Each row below is a small network's average activation on inputs in which a field has the value named, seen along a few directions.
Values that are neighbours, or in one group, have similar rows; names and order tell nothing.
(in the rows, 500 means zero)
Random noise pushes rows far along 2 fixed directions. That doesn't count. These rows show it; they differ only by the noise:
[544 551 440 512 484 426 566 495 718 547 611 469 586 506 579 498 570]
[530 433 264 493 631 381 620 379 668 494 660 347 607 333 659 550 424]
[791 530 448 717 474 299 536 608 920 611 748 550 509 515 519 495 687]
[718 451 319 651 581 299 582 496 833 557 749 442 544 389 592 533 552]


Values of Vapur:
t3: [639 499 667 413 549 417 417 371 401 563 334 510 422 495 522 573 345]
t8: [224 646 816 520 369 722 298 696 388 549 263 552 446 729 580 308 629]
t1: [305 506 465 371 467 628 558 484  93 421 478 514 439 621 477 397 478]
t10: [608 558 800 444 446 461 408 459 436 542 342 545 399 572 405 527 485]
t4: [661 576 342 619 502 366 595 503 652 573 704 642 344 392 358 482 555]
t5: [154 496 403 274 449 687 592 203 240 353 299 322 801 500 545 624 355]
t12: [701 451 560 891 445 501 427 691 550 521 482 546 225 602 553 498 531]
t13: [566 351 317 605 517 434 499 536 291 416 539 625 446 324 457 462 564]
t14: [407 414 556 471 543 555 537 541 559 493 654 460 491 357 411 481 551]
t15: [684 429 636 360 677 478 342 415 499 483 395 384 464 527 481 647 359]
t7: [647 557 404 565 457 516 528 368 559 516 630 543 587 585 482 606 502]
t11: [309 443 426 362 727 579 444 671 396 437 442 455 524 424 480 405 509]
t6: [234 353 395 436 485 652 521 452 105 370 210 355 527 494 669 444 242]
t2: [476 560 538 508 426 439 497 552 603 534 537 658 499 422 213 462 565]
t9: [545 320 187 469 697 376 662 367 676 435 730 313 614 209 683 661 296]
A value of Vapur combines one of 3 hidden first parts with one of 5 second parts; all combinations occur once.
t7 and t3 share the first part; t7 and t5 share the second. Which value has the first part of t5 and the second part of t3?
> t10
t11 and t8 share the first part; t11 and t1 share the second. Which value has the first part of t1 and the second part of t8?
> t12

Values of Masag:
v19: [434 352 443 485 567 547 477 622 307 447 448 520 460 442 479 369 534]
v14: [443 404 346 630 505 468 496 509 285 418 503 484 442 413 389 468 424]
v9: [430 561 561 627 424 550 483 692 437 462 422 519 397 565 463 348 564]
v2: [608 638 635 397 476 454 468 385 524 597 457 553 436 520 489 521 529]
v17: [518 613 660 414 286 611 470 355 439 471 329 550 538 687 444 563 474]
v1: [643 605 735 542 373 436 475 627 640 561 448 605 533 714 571 509 616]
v4: [505 650 358 502 392 510 561 495 733 579 600 524 632 556 434 580 646]
v7: [169 569 353 260 476 644 592 376 576 490 496 374 695 513 577 466 443]
v10: [448 494 579 506 523 462 423 490 369 509 431 452 450 570 565 476 420]
v16: [520 436 578 467 524 539 405 506 380 426 437 450 449 504 497 524 496]
v11: [469 479 585 637 453 515 443 645 452 537 507 653 316 467 328 409 660]
v6: [429 514 548 389 607 500 469 455 312 464 442 526 386 471 537 504 395]
v15: [532 330 306 640 641 458 545 568 414 480 517 434 440 327 576 423 397]
v12: [382 336 386 387 654 431 508 235 416 405 446 356 594 256 699 641 157]
v18: [760 543 474 674 480 404 512 670 946 599 767 617 584 492 376 509 776]
v13: [527 490 562 458 446 587 491 455 319 462 378 476 456 572 509 525 443]
v3: [441 542 682 530 452 588 396 567 381 492 384 496 434 608 486 500 480]
v5: [472 365 461 278 638 443 526 337 412 463 403 377 611 435 556 591 340]
v20: [788 430 236 767 640 350 617 587 955 583 912 471 531 402 527 556 588]
v8: [751 552 411 628 521 332 641 479 899 595 859 577 543 390 479 548 658]
A value of Masag combines one of 5 hidden first parts with one of 4 second parts; all combinations occur once.
v9 and v12 share the first part; v9 and v14 share the second. Which value has the first part of v14 and the second part of v12?
> v17
v6 and v8 share the first part; v6 and v13 share the second. Which value has the first part of v13 and the second part of v8?
> v4
v3 and v20 share the first part; v3 and v16 share the second. Which value has the first part of v16 and the second part of v20?
> v18
